Each row below holds a small network's activations on one record, seen along a few directions.
Each row is followed by the record's values for the fields LOPIF, ZEF, DOS, FOM, KOG.
A field that a record lacks is left out.
Other fields move the rows too, some of them a lot.
In the rows, zero is written as 500.
Random noise pushes rows far along 2 fixed directions. That doesn't count. These rows show it; they differ only by the noise:
[516 428 485 394 446 654 473 417 560 427 323 604 407 598 381 607 359 534
 405 567 415]
[486 424 500 415 511 600 492 439 560 531 364 570 437 569 454 589 470 548
 439 572 454]
[541 425 483 382 411 676 451 408 556 360 295 619 388 620 328 615 277 525
 393 565 382]
[556 381 547 415 532 526 408 467 526 468 319 537 420 608 372 561 330 541
 500 577 369]

[537 569 470 402 379 449 435 542 424 339 544 394 390 486 402 472 289 477
 694 572 434] => <LOPIF:legaz DOS:dom FOM:takof KOG:bodut>
[456 446 512 597 641 448 405 479 519 551 467 490 555 527 526 479 509 544
 499 438 452] => <ZEF:parik DOS:deveb FOM:pud KOG:ran>
[483 520 449 578 455 580 497 484 524 413 518 536 513 526 467 484 430 458
 394 449 504] => <ZEF:mutom DOS:dom FOM:takof KOG:bodut>
[404 527 462 652 639 337 419 550 481 559 663 366 577 435 587 370 558 513
 666 422 506] => <ZEF:mutom DOS:deveb FOM:takof KOG:ran>
[602 455 614 531 589 437 484 514 507 560 439 541 561 544 509 508 533 472
 424 482 504] => <LOPIF:mekiv DOS:puzik FOM:takof KOG:ran>
[554 460 567 411 483 516 562 493 509 570 442 540 473 537 512 562 522 471
 452 562 525] => <LOPIF:mekiv DOS:deveb FOM:pud KOG:ran>
[513 594 495 456 442 428 520 549 440 502 625 401 488 426 530 467 532 471
 646 543 552] => <LOPIF:legaz DOS:dom FOM:pud KOG:bodut>
[498 599 551 624 587 313 562 602 439 664 736 379 647 355 675 381 784 456
 619 439 657] => <LOPIF:legaz DOS:puzik FOM:pud KOG:ran>
[420 527 417 410 440 527 464 490 484 427 515 430 394 484 463 508 413 548
 650 562 454] => <LOPIF:legaz DOS:neraf FOM:takof KOG:ran>
[732 488 676 407 466 280 489 637 379 482 498 416 477 494 416 444 398 437
 651 574 461] => <LOPIF:legaz DOS:puzik FOM:takof KOG:ran>
[553 411 546 330 483 480 487 509 488 542 385 493 390 554 432 552 408 537
 587 635 419] => <LOPIF:mekiv DOS:neraf FOM:takof KOG:ran>
[492 463 532 495 580 505 533 487 533 638 454 537 535 518 573 530 623 508
 419 522 542] => <LOPIF:mekiv DOS:dom FOM:takof KOG:ran>
[420 586 321 603 324 740 485 396 552 195 515 609 493 514 390 507 324 474
 332 377 465] => <ZEF:mutom DOS:let FOM:takof KOG:bodut>
[451 473 460 630 566 540 465 457 551 472 492 547 568 524 500 479 492 507
 395 399 477] => <ZEF:mutom DOS:let FOM:pud KOG:bodut>
[487 625 501 389 373 590 724 489 515 606 587 555 494 411 640 581 771 464
 438 565 704] => <LOPIF:legaz DOS:puzik FOM:takof KOG:ran>
[581 586 535 419 352 513 631 544 449 494 578 511 488 447 526 521 563 415
 493 534 612] => <LOPIF:legaz DOS:puzik FOM:takof KOG:ran>
[482 543 462 382 367 600 656 493 498 548 538 543 457 446 544 552 624 494
 477 566 591] => <LOPIF:legaz DOS:let FOM:takof KOG:ran>
[477 642 466 578 436 477 610 570 458 510 701 435 563 387 606 432 670 427
 516 459 659] => <LOPIF:legaz DOS:puzik FOM:takof KOG:bodut>
[588 456 536 410 416 539 550 518 469 484 410 554 459 531 450 543 445 479
 430 553 474] => <LOPIF:mekiv DOS:dom FOM:takof KOG:bodut>
[509 491 554 355 489 415 595 585 438 685 537 409 436 452 585 527 639 501
 627 639 579] => <LOPIF:legaz DOS:dom FOM:pud KOG:bodut>
[395 578 430 663 510 671 615 429 602 543 583 612 628 470 626 521 733 458
 250 371 673] => <ZEF:mutom DOS:puzik FOM:pud KOG:ran>
[654 448 539 346 322 636 509 461 493 294 298 632 393 599 289 600 233 474
 368 544 386] => <LOPIF:mekiv DOS:let FOM:pud KOG:ran>
[410 536 393 421 411 569 491 471 498 405 513 465 405 471 464 515 433 560
 597 545 459] => <LOPIF:legaz DOS:neraf FOM:takof KOG:bodut>
[586 666 464 463 248 553 605 526 436 311 630 513 491 421 457 486 433 395
 475 475 579] => <LOPIF:legaz DOS:puzik FOM:takof KOG:bodut>
[545 601 495 660 472 466 451 508 491 349 615 493 594 480 479 420 423 409
 466 366 536] => <ZEF:mutom DOS:puzik FOM:takof KOG:bodut>
[550 470 500 376 375 656 591 461 522 444 361 612 423 551 427 599 452 496
 348 561 495] => <LOPIF:mekiv DOS:let FOM:pud KOG:bodut>
[531 610 498 434 393 473 610 537 447 529 624 474 516 393 558 491 622 472
 552 517 600] => <LOPIF:legaz DOS:puzik FOM:pud KOG:ran>
[565 477 581 511 540 505 567 502 516 607 476 564 570 514 565 532 629 460
 366 485 573] => <LOPIF:mekiv DOS:puzik FOM:pud KOG:ran>
[238 528 309 580 529 709 566 382 625 561 547 563 521 467 628 540 680 569
 387 438 584] => <ZEF:mutom DOS:neraf FOM:pud KOG:bodut>
[380 504 425 622 593 605 549 432 585 604 513 592 594 492 619 513 693 527
 321 407 571] => <ZEF:parik DOS:dom FOM:takof KOG:ran>
[478 503 488 613 557 435 471 535 484 529 586 455 565 477 537 423 535 479
 528 443 507] => <ZEF:mutom DOS:dom FOM:takof KOG:bodut>
[410 514 395 434 460 451 416 516 445 441 565 371 414 448 459 452 381 564
 741 547 408] => <LOPIF:legaz DOS:neraf FOM:pud KOG:bodut>
[581 589 496 449 341 497 550 532 426 393 585 488 499 436 456 482 449 439
 542 488 528] => <LOPIF:legaz DOS:puzik FOM:pud KOG:ran>
[626 398 598 428 494 440 479 549 456 463 356 514 446 560 403 517 370 507
 492 549 398] => <LOPIF:mekiv DOS:let FOM:takof KOG:bodut>
[558 553 465 609 437 528 394 462 504 239 502 548 534 542 372 458 251 438
 434 361 421] => <ZEF:mutom DOS:puzik FOM:takof KOG:ran>
[562 477 550 410 498 468 499 516 482 550 446 514 473 515 488 524 493 509
 526 563 482] => <LOPIF:mekiv DOS:dom FOM:takof KOG:ran>
[556 595 453 345 284 571 555 530 442 353 531 475 383 483 406 529 364 446
 557 588 513] => <LOPIF:legaz DOS:dom FOM:takof KOG:ran>

Here are new rows. What are their fields?
[491 534 511 468 471 394 537 569 434 553 620 389 479 431 550 465 534 472
 644 530 549] => <LOPIF:legaz DOS:deveb FOM:pud KOG:bodut>
[543 642 525 573 451 381 558 571 430 502 711 419 594 375 587 416 619 423
 579 436 623] => <LOPIF:legaz DOS:puzik FOM:pud KOG:bodut>
[426 640 392 509 381 526 582 526 471 453 684 431 494 391 560 451 570 470
 571 497 595] => <LOPIF:legaz DOS:dom FOM:takof KOG:bodut>
[658 553 629 450 470 287 525 651 378 506 600 354 486 458 498 428 485 407
 689 571 540] => <LOPIF:legaz DOS:puzik FOM:takof KOG:bodut>
[511 564 523 423 415 511 645 530 469 573 555 502 490 423 583 543 668 488
 479 546 617] => <LOPIF:legaz DOS:puzik FOM:pud KOG:bodut>
[574 518 510 580 441 566 473 467 513 367 494 577 550 548 420 499 373 422
 363 413 486] => <ZEF:mutom DOS:puzik FOM:pud KOG:ran>
[646 452 668 491 553 371 566 586 450 645 487 484 555 505 549 491 612 443
 478 541 567] => <LOPIF:mekiv DOS:puzik FOM:pud KOG:bodut>
[313 481 351 586 550 603 472 422 573 487 501 520 502 495 538 502 513 573
 445 428 470] => <ZEF:mutom DOS:neraf FOM:pud KOG:bodut>
[328 480 353 581 578 515 395 468 524 477 528 444 485 491 515 446 455 574
 590 454 418] => <ZEF:mutom DOS:neraf FOM:takof KOG:bodut>
[570 623 547 464 418 424 650 600 428 564 656 439 534 394 592 463 681 422
 551 531 657] => <LOPIF:legaz DOS:puzik FOM:takof KOG:ran>
[382 600 400 555 470 567 580 473 533 574 658 503 551 427 627 485 665 475
 471 462 626] => <ZEF:mutom DOS:dom FOM:takof KOG:ran>
[538 398 545 564 635 416 305 495 489 466 401 475 519 581 408 461 337 540
 566 476 347] => <ZEF:parik DOS:dom FOM:pud KOG:ran>
[379 471 393 419 438 751 584 365 609 513 374 658 444 535 510 639 546 574
 301 517 502] => <LOPIF:mekiv DOS:neraf FOM:pud KOG:bodut>
[507 439 475 570 529 554 364 437 538 347 375 562 493 588 372 492 292 547
 429 451 352] => <ZEF:parik DOS:let FOM:takof KOG:bodut>
[571 343 587 387 590 384 411 549 456 573 353 454 426 561 416 510 392 567
 627 599 355] => <LOPIF:mekiv DOS:neraf FOM:pud KOG:ran>
[649 442 599 392 442 354 418 593 388 398 451 407 402 541 358 474 250 462
 678 572 384] => <LOPIF:legaz DOS:deveb FOM:takof KOG:ran>
[577 530 551 417 451 364 540 612 400 530 580 369 457 444 498 455 501 468
 670 593 517] => <LOPIF:legaz DOS:dom FOM:pud KOG:bodut>
[396 670 330 456 263 694 599 424 528 305 613 543 440 423 495 531 467 477
 469 471 573] => <LOPIF:legaz DOS:deveb FOM:takof KOG:bodut>
